These are the activations of a small neural network, seen along a few directions. Each row is one input.
Each table varies a few parts of the input and shows all the possible inputs, shuffled.
A made-up example of a description, with smaller parts first: values(3) and (point or ring(11) or (line(6) and ring(8))).
Shared parts are said once, and a part with two or three values counts as separate values.
In the rows, zero is written as 128.

Other details of the inputs vary at random and push rows far along two fixed directions, the same in every table; ignore that.

Table:
row 1: [ 64 164 208 108 110 118 169 171 106 206 118 166 126]
row 2: [188 126 127  91 152 151  90  53 169 156 151 130 141]
row 3: [126 139 148  90 137 111 130 171 128 172  92 133 136]
row 4: [116 144 156 143  78 124 143 158 111 147 156 125 124]
row 5: [169 155 157 112 153 164 126  63 144  74 112 144 132]
row 6: [107 154 178 103  73 124 111 186 128 248 129 147 135]
row 7: [183 143 149 118 124 175 111  59 167  91 156 134 124]
row 8: [131 166 177  92  98 134 154 198 114 145  91 137 134]
row 9: [103  85  76 162 120 104 106 151 114 138 146 112 136]
row 10: [180 160 150 113 156 157 124  56 149  91 104 146 141]
row 11: [133 135 153 130  61 143 152 188 129 116 140 124  99]
row 12: [198 137 144 105 135 175 109  67 171 107 151 126 138]
row 13: [ 99 139 162 133 131 114 132 151 114 164 103 150 140]
row 14: [176 150 167 116 149 168 139  56 142  69 113 142 134]
row 15: [106  98  76 170 157  96 142 140  96  61 111 100 131]
row 16: [118  62  24 155 183  84 128 151 107  44 109  92 117]
row 17: [ 58 159 184 113 122 115 150 161 116 198 111 158 120]
row 18: [160 152 146 137 135 158 104  40 149 117 168 134 128]
row 19: [ 97  93  69 158 122 104  90 149 121 145 140 113 129]
row 20: [149 103  84 152  98 125 137 157 135  83 137 104 113]
row 21: [187 134 158 125 118 178 126  57 164  86 156 130 127]
row 22: [173 143 141 123 145 158 103  47 154 135 162 125 140]
row 23: [158 158 167 138 165 153 135  43 130  88 127 148 122]
row 24: [113 153 179  98 105 106 155 187 108 167 104 150 129]
row 25: [122 145 161 105  70 118 141 194 120 178 152 140 108]
row 26: [111  95  84 161 128 114 104 144 118 134 155 118 122]
row 27: [121 137 159 125 195 151 134  34 141 127 139 158 124]
row 28: [193 137 145 127 117 165 125  59 162 103 148 131 139]
row 29: [ 93 146 158 129 132 114 118 150 123 172  98 150 134]
row 30: [125  84  73 134 114  99 124 165 120 118 149 103 127]
row 31: [137 153 154 122 101 129 162 167 114 109  93 139 118]
row 32: [140  87  41 141 161 101 128 167 118  67  83  89 147]
row 33: [ 92 157 185 125 115 116 140 179 108 181 107 160 125]
row 34: [ 98 105  68 166 160  96 129 143 100  68 108 101 126]
row 35: [ 81 127 145 123 100 126 139 137 113 186 165 141 127]
row 36: [157 139 131 107  83 130 130 178 140 159 128 120 139]
row 37: [161 143 148 148 127 157 121  59 142 105 171 132 115]
row 38: [129 166 178 112  84 124 167 186 108 137  90 143 135]
row 39: [126 113 102 141 123 126 155 164 109  52  98 113 109]
row 40: [ 66  65  26 162 148 100 107 130 113 116 156  93 120]
row 41: [105 154 154 121 122 111 146 181 104 155 100 126 135]
row 42: [174 135 133 104 143 150  93  47 163 137 160 140 129]
row 43: [131 130 139 126 157 163 116  29 144 145 185 148 120]
row 44: [110 107  87 125 154  93 122 161 115 109 101 116 126]
row 45: [138  86  41 156 115 109 118 161 131  73 134  90 127]
row 46: [ 70  69  54 147 195  95 126 135 124 118 105  96 131]
row 47: [ 75 139 154 100  93 125 130 164 122 231 147 133 122]
row 48: [ 99  69  47 156 185  91 102 150 126 114  87  97 143]
Description of these inputs: values(2) and line(4) and line(6).
Question: The inputs of row 42 and row 18 match in every part but the line(6) part. If row 44 is changed in the same way as row 42 into row 18, which row does it become?
Answer: row 34
Question: Start at row 11 and move only the line(6) part, one step at a time. The first step leads to row 20. Which rows follow, in order?
Answer: row 37, row 25, row 26, row 43
Question: Which other rows does row 4 become when the values(2) part takes its other values? List them by row number.
Answer: row 15
Question: Which other rows does row 21 become when the line(6) part takes its other values? List them by row number.
Answer: row 4, row 9, row 28, row 30, row 35

Table:
row 49: [191  94  63 152 170 146 108  56 150  24 128 100 136]
row 50: [110  96  71 143  86  92 151 245 102  87 110  90 117]
row 51: [112 115  97 136  74  98 153 244 101 102 109 102 118]
row 52: [140 111 110 125 158 140 100  63 151 139 155 126 133]
row 53: [ 71  99  77 147 127  76 141 226  90 124  91 104 130]
row 54: [148 140 153 114 141 152 103  58 156 170 157 148 136]
row 55: [165 118 102 155 151 147 130  59 135  39 151 117 120]
row 56: [149 107 101 137 164 143  89  44 154 130 156 123 138]
row 57: [ 84 146 164 140 126 122 154 141 103 139 123 147 119]
row 58: [189 164 174 113 110 163 125  93 149 111 125 143 132]
row 59: [117  70  32 152 115  92 146 215 105  52 113  76 118]
row 60: [ 85  90  71 151 107  88 112 201 108 157 134 102 128]
row 61: [ 52 178 217 116  36 119 160 221  96 241 153 161 106]
row 62: [149 145 158 113 172 148 118  59 144 129 115 150 139]
row 63: [118 180 221  80  84 148 133 136 139 237 152 166 126]
row 64: [142 153 173  99 164 150 134  73 143 145 114 154 134]
row 65: [148  95  71 152 205 125 102  59 139  71 110 113 145]
row 66: [133 202 249  76 114 156 143 110 138 207 110 182 131]
Question: The inputs of row 49 and row 56 match in every part but one. If row 55 is changed in the same way as row 49 into row 56, which row does it become?
Answer: row 61
Question: What is each input in this table made of?
Answer: values(3) and (point or line(5))
Question: Which other rows does row 62 become when the line(5) part takes its other values? List them by row number.
Answer: row 53, row 64, row 65, row 66
Question: Which other rows does row 58 become when the line(5) part takes its other values? List them by row number.
Answer: row 49, row 50, row 51, row 59
